A small network was trained on made-up records. Each row is its average activation on records with the value named, seen along a few directions.
Related values have similar rows: they may be neighbours, one step apart, or belong to one group.
(in the rows, 500 means zero)
Random noise pushes rows far along 10 fixed directions. That doesn't count. These rows show it; they differ only by the noise:
[466 317 225 683 507 742 413 518 442 538 620 378 606 388 338 465 378 461
 509 383 633 475 301]
[497 459 426 587 434 623 516 511 424 684 581 491 554 422 381 533 370 485
 600 504 656 453 466]
[471 568 565 549 378 712 304 473 430 417 410 381 544 547 329 456 569 451
 496 560 440 455 536]
[582 523 515 498 455 526 640 509 528 634 516 538 413 565 522 431 543 556
 478 663 527 450 656]
[550 526 453 434 667 539 533 378 503 442 460 463 593 479 511 370 546 463
 586 472 615 358 412]
[382 718 567 529 454 471 401 641 660 499 487 457 629 424 425 577 519 429
 571 504 519 771 455]
[765 323 489 576 503 415 476 433 605 566 593 383 433 680 585 600 782 243
 620 597 695 677 504]
[478 326 487 659 242 619 508 686 483 556 616 539 436 476 425 598 384 579
 533 403 412 371 549]
[471 363 468 492 491 402 679 586 566 407 585 607 442 589 676 493 613 514
 435 436 324 433 504]
[565 517 605 530 358 519 541 552 580 482 499 486 433 557 520 464 605 513
 525 537 475 413 636]
[571 414 485 469 511 545 558 517 425 603 490 592 415 619 496 525 484 568
 488 645 381 445 574]
[646 556 636 404 481 582 363 436 445 396 314 403 481 522 458 354 563 573
 550 551 322 344 478]


PABO, 30 values:
tole: [629 364 568 526 350 493 509 535 583 381 581 433 367 549 656 460 610 478
 489 412 494 315 576]
duf: [440 666 423 445 709 602 478 553 697 462 400 545 523 528 347 512 461 619
 400 631 481 624 581]
fut: [417 461 492 788 333 666 410 501 569 428 575 407 479 560 307 539 630 355
 491 470 779 497 688]
lir: [544 431 455 369 717 396 609 352 509 270 472 520 525 584 747 286 668 468
 469 436 539 307 419]
kero: [337 464 423 704 263 555 450 641 460 496 646 417 480 423 481 498 426 492
 278 437 460 660 518]
gili: [636 434 466 659 337 484 444 554 587 475 583 254 525 427 491 507 612 386
 533 453 706 657 410]
veri: [560 649 469 464 606 453 554 437 458 718 428 491 567 468 424 503 462 463
 525 670 767 665 546]
dezar: [366 614 469 476 503 600 474 293 321 421 461 391 628 476 437 413 550 408
 414 418 553 405 495]
lapa: [454 672 659 524 438 484 439 466 556 479 428 513 384 632 464 454 662 469
 420 707 515 582 821]
vun: [574 492 490 470 535 528 518 361 521 484 460 437 475 496 507 322 588 494
 451 515 498 463 443]
vip: [545 445 444 626 434 395 646 559 775 385 602 471 475 514 554 508 654 442
 500 338 743 459 647]
bop: [686 286 390 457 560 468 527 437 494 472 509 451 324 640 603 478 635 555
 306 562 285 562 538]
dova: [571 501 432 516 675 616 334 354 581 347 403 378 514 533 452 405 536 469
 518 455 631 408 580]
bag: [548 394 311 658 373 734 415 611 454 701 527 394 386 536 332 432 439 613
 300 716 380 694 517]
reru: [767 440 450 526 617 565 303 584 847 228 392 285 337 469 527 291 566 680
 393 416 336 530 520]
fesot: [365 541 544 482 390 654 313 433 240 520 465 447 621 467 349 634 426 393
 459 532 444 518 422]
losa: [448 445 348 650 417 495 563 622 543 623 725 398 533 313 567 489 406 476
 459 394 730 642 390]
zapof: [461 330 340 653 516 475 518 710 582 573 623 597 431 511 513 615 334 570
 487 469 544 645 528]
zinol: [437 528 474 564 426 562 424 485 570 458 581 379 522 453 529 491 556 421
 413 460 479 622 442]
luf: [363 528 387 478 691 468 636 392 485 485 566 623 517 462 568 401 439 532
 414 484 535 462 476]
tas: [582 338 310 484 761 469 409 376 442 249 405 358 521 539 583 299 665 402
 405 422 440 566 213]
ruk: [327 687 704 423 475 441 508 446 594 345 488 606 543 560 541 495 591 420
 536 431 487 397 610]
gem: [417 408 456 473 586 379 622 482 527 382 566 566 524 647 694 627 666 389
 414 488 557 536 519]
gada: [354 555 501 511 450 593 364 478 410 359 473 384 678 228 466 339 349 517
 581 226 447 317 210]
gozon: [462 485 481 546 383 571 488 486 461 476 475 482 435 527 414 482 529 526
 348 523 405 518 556]
zot: [322 719 384 447 569 593 692 394 273 793 489 625 580 473 429 368 408 530
 376 769 700 502 577]
nefi: [683 426 473 456 642 528 557 466 682 539 514 527 433 557 482 601 451 536
 619 540 694 401 631]
nemiv: [451 459 519 559 425 461 589 517 468 642 615 721 453 561 396 707 375 472
 597 516 639 461 652]
mika: [618 519 575 425 508 473 412 407 373 502 342 383 405 558 504 460 554 564
 415 646 378 542 541]
vopo: [567 356 585 523 347 474 610 480 408 545 595 532 525 432 517 603 451 464
 700 310 630 147 486]
PABO is arranged as a network in which each value has 4 neighbours.
Which values are neighbours of vopo? Give them in the order they are listed.
Answer: duf, gili, bag, fesot
Which values are neighbours of dezar? Give them in the order they are listed.
Answer: vip, bop, dova, mika
Which values are neighbours of zapof? Give them in the order they are listed.
Answer: lir, kero, lapa, tas
Which values are neighbours of zinol? Give them in the order they are listed.
Answer: tole, reru, ruk, nefi
A value of PABO combines one of 5 hidden first parts with one of 6 second parts; all combinations occur once.
Changing only the second part turns lir into zapof. gem has the same second part as lir; what does that change turn gem into?
Answer: mika
Changing only the second part turns reru into kero. nemiv has the same second part as reru; what does that change turn nemiv into?
Answer: tas
Changing only the second part turns nefi into fesot. duf has the same second part as nefi; what does that change turn duf into?
Answer: vopo
Changing only the second part turns zinol into dova. ruk has the same second part as zinol; what does that change turn ruk into?
Answer: lapa
